Each row below is a small network's average activation on inputs in which a field has the value named, seen along a few directions.
Related values have similar rows: they may be neighbours, one step apart, or belong to one group.
Strong random noise was added to every row along 16 fixed directions; ignore it. To show where, here is one row again and again, with new noise each time:
[ -18 -214  -92    5  352  315  153  -58 -283 -211  195  -88 -207   92
  220 -100  -27 -166 -210   77  -40  327   83  122   90    9  -41 -152]
[-170  292  207  175  -45 -106  188 -218   88 -429  301  312  100  117
  -66 -347  229  -82 -179 -271  -61 -181  141  155   67 -181   -4 -385]
[ -91  145  -18 -120  394  266  -92  -83 -310 -202   28 -116  378 -477
 -227 -151  407 -121   93   77  101  284   11   49  213  -21 -184  242]
[  63   48   81  343  -58 -279  -97  -85   75  501   24 -120  -91 -223
    7  -80  -66  307    6  373 -232  -10 -178  -59 -376  -57  338  412]
[ 248  -45 -131 -260  -48 -101   96 -300  -24  -57  -90 -160 -315  266
  102  -29  224  -22 -268 -373  475  227 -122  -35  135 -316 -104 -293]
[ 158  -24  146   -9   96 -150  -12 -154    4  431 -218 -296  100 -101
  -78  314 -187  186 -221  258 -143  191  -74 -105   -7   42  152   46]
[ 236 -218  262  -92 -182   72  -95  225  416 -183  -80  491 -101 -301
  308  274  236  -68    1   -9  156  156 -637 -552  -87  100 -308  352]
[ 107 -122   91 -259  203  128  144 -710  403 -295   69  379  281  112
  124  111   60 -122   93   58 -150  -59  -68 -152  446   23 -196  162]
[  60 -348  -98 -325  352  211 -262   19  292  137   28   82  361  163
 -229  -89  228  -14   40  138  116   28   35 -148  323  265 -434  109]
[ 195   59  276  219  232  -39  -65 -327  -22  173   80  -76 -197 -133
  195  151  -92  -54   47  492 -479  311 -122 -188   41   97   48  124]
[ -56  -66 -286 -146 -190  203  204   95 -385 -360 -229   20 -428 -276
  369  265 -247  -44  218  -79   41  -70 -303 -194 -135 -154  127  230]
[  35 -208  195  189  362  -84  112 -612  270 -312   42  279 -139  102
   53 -236   93  -89 -266 -184  147   -8 -189  -86 -159 -372   -1   25]
[ -14 -113 -127 -390   58 -118 -256 -572 -111   90   -1  -42 -157  322
  101  113    3  103 -106  150  423  202  -24 -192  228  -15 -147  485]
[ 184 -199  354  132  185   -5  447  -15  128 -388   65  339  255    7
 -133  -28 -244  -64  114 -171 -403 -320 -300   -1  197  138  103 -643]
[  59  203  693  247 -233 -296  -72 -342  193 -107  129  328  115  -66
  375  347 -316   59  223  110 -246  190  -31  -34 -111  103  126  402]
[-112   30  106    3 -198   25  103  -34 -489 -196  230   39 -235  -17
   81  -80  249 -192 -322  135   75  372 -283   77  275  245  192 -162]
[-468 -208 -356  -14 -340  165  236    6  -31 -207 -159   43 -333  122
  210 -211   33  193  -61 -127   -7 -454 -265  -90    9 -145  312   39]
[ 241  -38 -256 -212 -603 -309 -156   47  -68  442 -427 -322 -335  314
  -67  360 -254 -164  123 -217  190   30  136  216  -98   47  228 -287]


Field KAPOF:
batu: [-361 -141 -156  120 -256  354 -107  245 -179 -101 -366 -255  -92 -120
  189  325 -270 -324  -85  -79   99  270  324  360 -281   94  302  247]
leg: [  86   66  581  293  289 -267  -33 -460  -19 -165  147   70   32  147
  -80 -324  169   41  508   35 -135   50 -347  -66  389   78   26  -79]
bigo: [-368  255  -31  194   47  121  326 -411  429  -51  245  115  217   -1
  227 -114  249  171 -517  160 -187 -128  263   48   53 -231  132  298]
teban: [ 283  155   -6 -106 -197  195  130 -273  713  166 -111  -22  253 -210
  418  113  323   74  418 -140 -211  122   40   15  223 -172 -156  257]
tel: [ 305 -138  208  -71  195 -263  147 -288  153   15  378  272   27  234
  237  118 -311  202 -475 -132  507  254   80   51 -281 -204  -88  281]
nezik: [  16  -39  -59  168 -125 -145 -111  189  176  263  100    7  -51  161
  -77 -161  222  -46 -308  -71  359   83   79  167 -240  -40   20   78]
fusi: [  20  -78  -50  -58   38  288  122   66  382  -96  135  105  224   52
  192  -44  124   86 -208   -1   35  -11   51  -74   73   -3 -150  121]
vele: [-139  -29   89  231    1  154  173  181  285 -149   32  154   36 -339
  340  -27  -11  196 -200 -123  -41   -1  -51  -22 -472 -307   65  348]
rafe: [-171  216  -66  229   82  159  349  -79  160 -205  142  178   53 -181
   55 -115  164 -123 -105   78 -409 -251   43   23   67 -138  115 -155]
fik: [-186    2   -4 -255  -43   97   46  425    7 -122  -21  265  228 -128
 -209  209   24   99 -518   -1  156 -183 -148 -336   68  113 -239  -87]
The values of KAPOF form 3 separate groups.
Which other values are in the same group as leg? Give them in the order they are listed. -> bigo, nezik, rafe
Which other values are in the same group as batu? Give them in the order they are listed. -> fusi

Field PAKO:
vuma: [-175 -377  233  143  463   50  161  245 -268 -365  -40  -21  204  103
   26 -159 -534  265  384 -440   94 -214   88  257 -198 -114   36 -141]
kufak: [ 118  198 -298  266 -185  -44 -154    4 -284  316  550 -142 -745  341
  700  -10 -266 -235   27  304  -24  610  705  504 -434  -29   64  376]
lisum: [-243  216 -280   36    4  -49  244 -157 -446 -345    1  182   99 -255
 -305   12 -153 -341 -165  -48  140 -218  212  309 -255 -144  325  101]
pegug: [-193 -579 -385  -83 -555  -70   29  203 -353  108 -163  254 -289  141
 -327   37 -187 -252    2  369   30 -425 -682  -61  135  667  622   78]
dis: [ 211  111 -376 -108 -302 -288   30   10  148  169 -112  262 -289   82
 -148  308 -155 -292 -267   51  109 -251   80 -122 -379 -153    3  -59]
pugor: [  49  303  -10  -27 -447 -250   74  -50  385 -251  234  441  273  310
 -223 -255  152  -32  119 -403   97 -554  147  131  111  -19  -23 -285]
dop: [ -49 -157  360  386   13 -148 -160  166  273  159   70   58   98  119
 -197 -344 -109  187  141  -35 -259 -240  -48   75 -209  128  127 -224]
dezar: [-336 -254  -18 -120 -110  336   52  285  533   36   16  125   57  313
  216    0   94  210 -591   13 -159 -134   55 -250  141  115 -185 -243]
zelu: [-227 -473   10  330  349   35 -434   48   96   77 -106   46 -365  307
 -231 -356   13 -339  260  105 -184 -155   86   34 -189  144  -88 -154]
dase: [ 609  -13 -275   96  199  -53   45  -71  174  248  235  194 -310 -150
  113  -43  -47 -134  572  499 -442 -123 -235 -258  -95   64 -140  198]
lafif: [ 518 -271  546 -210  320 -303   61  -15  201  125  382  329  113  267
   30  195  -94  269 -476   83  225  299 -396 -399  203  231 -386 -204]
minu: [ 298  -49  119   10   62   48 -105  331  192 -144 -144  121    0  -89
  -52  266  -90 -300   69 -133   30   77  -15 -122 -119  108 -264 -206]
guda: [ 190  298  154  252  279  -16 -221 -519  111  347 -131 -526  -45  -55
   59 -114   71   16  352  117 -454  309  347  150   45 -263   10  -89]
lumab: [-484 -195  216  435  547  464 -173   20 -477 -262 -193 -515 -523  -37
  205 -294   -6 -134  120  228 -501  291   -9  -78   56  -38   16 -287]
vuni: [-396 -202   73 -246 -411 -253  -45  -77 -221   28   47  401    3  316
  -46  452 -533   29 -555  204  199 -156   -2  -32  -30  405  227  232]
rol: [-223  -15  127  -86   -8   47 -307  -89   48 -194 -254   22 -232   65
   50  168  184 -133 -330   49  311  136 -169 -378   12   -5 -169  240]
The values of PAKO form 4 separate groups.
Which other values are in the same group as dezar? Give them in the order they are listed. -> dop, guda, lumab
Which other values are in the same group as minu? Give them in the order they are listed. -> pegug, pugor, rol
Which other values are in the same group as lafif? Give them in the order they are listed. -> vuma, zelu, vuni

Field GIL:
vipal: [ -48  -20 -178 -281   -9   -1   73  -27 -119  239  349   58   84  242
  -37   74   65   75 -846  293  254  290  167   33  176  209  -47    4]
dar: [  14   97    9  427  -70 -174  -63  823   -5  143  686  399  549  -15
 -706 -593  292 -302 -387  -36  202  -71  418  676 -429  371   51 -379]
mutek: [ 110 -157  335   67  101 -191 -654 -276  356  343  153 -199  -66  525
  150 -388  269  161  460 -167  198  391  272  194   54  -30 -306  185]
posum: [ 226  -18  338  170  -98  -86  -22  123  -70 -263  208  109   54 -334
  233 -357  329  212  716 -379  272  151 -508   67  -40 -129   -1  295]
naf: [-364  399  342   54 -108 -134  314  341  -49 -431  161  457  264  109
  -77  443 -555  105 -717  -45 -173 -371  334 -149 -138   63  -69 -370]
foziv: [ 485 -486 -658  119  750  617  391  -53  -93 -220 -237 -284 -468 -371
  325  -43 -215 -462  344 -129  -97  148   25  129 -465 -539  -35  -14]
pavo: [-578  402  174  431  402  354  128 -464  -92  -69 -341 -777 -368 -509
  684 -334  275  738  492  226 -714  -28 -250 -453  156 -656  203  462]
notad: [ -56   -7   49  -29  203  358   16  520  -31 -190   25  -97  -66  -40
  412  250 -202  149    3  114  -33  148   85 -295  -32   57 -293  172]
lisiv: [ 218 -444  117 -239 -124  110 -929  340  770  535 -236 -158 -376  682
   32  -38  687 -419 -136 -170  335  608  211 -202  169  293 -825 -438]
The values of GIL form 3 separate groups.
Which other values are in the same group as mutek? Give them in the order they are listed. -> lisiv
Which other values are in the same group as foziv? Give them in the order they are listed. -> dar, naf, notad

Field SAK:
vit: [ 246 -171  144  331  777  -97  -63 -528 -310  -74  347 -104 -331  266
  102 -390 -265  -40  578  133 -212  158  148  169  -18 -146 -111  -78]
nabu: [ 321  280 -702 -433  138  122   93  -67 -720 -102 -169 -366 -317 -305
 -159  305   52 -339  -81   38  413  293   36  -70   46 -240 -132   92]
maku: [ 160 -406 -244   74  155  179  300  -98   41  162  413   55  312  158
  135 -179 -513   78   85  256 -222   11  274  570  -98  274  412  229]
mim: [-450   61 -131  -89 -445  -46   21 -130 -192    5 -700 -395 -694  142
  124  -30  350  106    1 -291  182 -230 -454 -408  292 -294  233 -260]
moze: [-691  330   83  385  139  -48 -402  183 -280 -252 -322  -18  -47 -443
 -272    8   -2   47 -397   33  337 -179  121 -249 -694 -389   28  561]
bazi: [ 214 -293  433 -184  597    8   75 -225 -164 -278 -267 -101  277    8
 -189   45 -310  178  807 -212 -203 -185 -462 -243  572  105 -263 -395]
ditok: [ 104  325  222  180   69 -360 -307  370  -25  261  849  330   -1   46
 -104 -483   65  589  -19  437  -87 -200 -103 -325 -136  244 -322  168]
manel: [ 105 -364  197   25  -71  -28  221  184  122 -174 -295  104  -93  -88
  238  268  -85   63 -264 -331  462  131 -420 -174 -249 -165   84  192]
deze: [-410   41   21  198  266 -170 -139  530 -519  231   20 -419  -95  235
 -405  -57 -397  411 -720  249   42 -154  200 -101 -277   99  213 -270]
vizep: [ 368  331  195 -262 -261 -710  -46 -637  217  366 -230  -71 -282  385
  -70  521 -498  286  -98  146 -339 -325  -25 -491  109 -163    9 -293]
git: [-156 -263 -212   68 -371 -758 -415 -344 -535  584 -273 -347 -488  494
 -701 -663  -21  238  566    1  211 -605 -491  174   72  177  665 -176]
fotak: [ -79  204 -272  296 -491 -311  -91 -489   23  -18 -356 -172 -752  529
 -191 -354   22 -372  300 -258 -232 -542  -37   82   -7 -244  394 -658]
tor: [-187  660  199 -226 -186 -299   44  377  122  150 -438 -256  472 -517
 -447  250  465  736 -177  -77  126 -412 -378 -725  203 -255 -187   -4]
ponu: [ 722 -215   -4  -97   86   45   83  -70  516  270  274  277  233 -312
   -5 -217  429  107  203  269 -128  116 -619 -250  154  156 -179  167]
liba: [-187 -233  134 -191 -211   14 -365 -205  -81 -271  -30  373  259 -121
 -306   53   90 -389  161   79  275   33 -241   20  141  452   43  486]
livo: [  42  253 -135  239 -502 -363   53 -226 -121  223 -260  -68 -335 -292
   49  178  -68 -200  410  108 -180 -177 -113  150 -323 -194  548  212]
tisef: [ 277  139 -478 -272 -394 -340  -53   35 -297  188 -262 -392 -643  494
 -170 -231  101  -66  548 -497  206 -259  -11  195  212 -243    3 -815]
The values of SAK form a ring.
Name the neighbours of nabu, in listed order. -> moze, manel
Name the neighbours of bazi, in listed order. -> git, tisef
Name the neighbours of ditok, in listed order. -> vizep, ponu
Name the neighbours of mim, in listed order. -> vit, livo
